Each row below is a small network's average activation on inputs in which a field has the value named, seen along a few directions.
Values that are neighbours, or in one group, have similar rows; names and order tell nothing.
In the rows, 500 means zero.
Strong random noise was added to every row along 3 fixed directions; ignore it. To show where, here is one row again and again, with new noise each time:
[319 349 604 633 248 632 724 398 233 445 513 595 494 390 282 692 452 696]
[402 553 442 497 636 471 237 563 644 329 551 550 402 653 593 320 470 491]
[468 708 513 491 623 491 335 527 540 587 473 551 404 614 623 432 468 421]
[308 376 519 624 346 586 560 450 390 308 594 592 416 437 370 550 456 659]
[391 510 507 530 519 522 400 509 500 412 514 561 445 577 499 452 465 543]


Y, 12 values:
y6: [555 327 641 422 441 521 534 461 466 560 389 505 734 536 550 642 534 549]
y12: [582 331 576 433 398 532 726 428 422 769 416 447 576 442 469 740 587 560]
y7: [577 446 427 336 472 459 570 578 526 526 376 413 591 507 405 493 580 529]
y1: [653 621 493 488 595 332 416 525 606 429 628 419 501 437 708 393 500 334]
y10: [625 867 621 526 612 518 380 503 528 816 468 532 419 464 796 551 469 273]
y11: [645 614 350 489 682 485 297 564 742 638 515 507 289 551 714 395 539 286]
y2: [565 505 446 364 477 543 614 515 438 578 346 401 623 573 313 482 489 545]
y8: [550 532 400 510 303 525 724 488 529 499 684 539 361 175 482 563 593 528]
y9: [547 777 351 577 670 313 284 544 717 266 758 481 313 423 720 286 541 346]
y3: [465 328 341 588 520 518 352 534 609 293 605 452 294 552 462 355 434 507]
y4: [361 435 481 599 530 552 427 528 578 317 610 583 490 540 477 386 451 569]
y5: [444 536 534 521 590 429 597 452 400 465 466 430 652 494 357 479 471 499]
The values of Y form 4 separate groups.
List the group mates of y8, in the order listed.
Answer: y7, y2
List the group mates of y10, in the order listed.
Answer: y6, y4
List the group mates of y12, in the order listed.
Answer: y11, y3

H, 12 values:
h10: [538 464 897 422 425 584 738 380 296 799 372 586 821 432 688 793 454 519]
h1: [611 415 542 269 564 561 484 660 578 795 282 473 651 678 431 543 547 499]
h8: [467 884 266 577 485 355 775 378 387 632 777 468 132 142 417 569 560 388]
h2: [611  74 620 440 308 448 657 546 483 472 494 503 710 416 512 629 519 561]
h4: [681 892 571 421 489 442 772 401 248 857 345 277 556 365 452 590 449 348]
h3: [230 415 556 894 212 478 655 413 210 193 614 544 410 343 229 587 437 720]
h5: [487 321 403 738 253 539 518 369 583  37 838 567 280  65 572 582 612 543]
h11: [299 686 593 739 516 670 278 464 518 422 789 623 176 577 641 503 389 489]
h9: [405 365 457 382 485 488 626 549 535 248 632 438 659 481 259 408 522 670]
h6: [613 483 508 545 317 649 765 377 260 962 361 529 399 605 443 694 476 521]
h7: [275 847 479 804 420 611 544 416 292 487 519 747 234 217 492 558 347 453]
h12: [598 275 438 381 460 641 539 524 558 675 248 478 575 543 365 600 623 571]
The values of H form 4 separate groups.
List the group mates of h11, in the order listed.
Answer: h3, h7
List the group mates of h6, in the order listed.
Answer: h1, h12
List the group mates of h5, in the order listed.
Answer: h10, h2
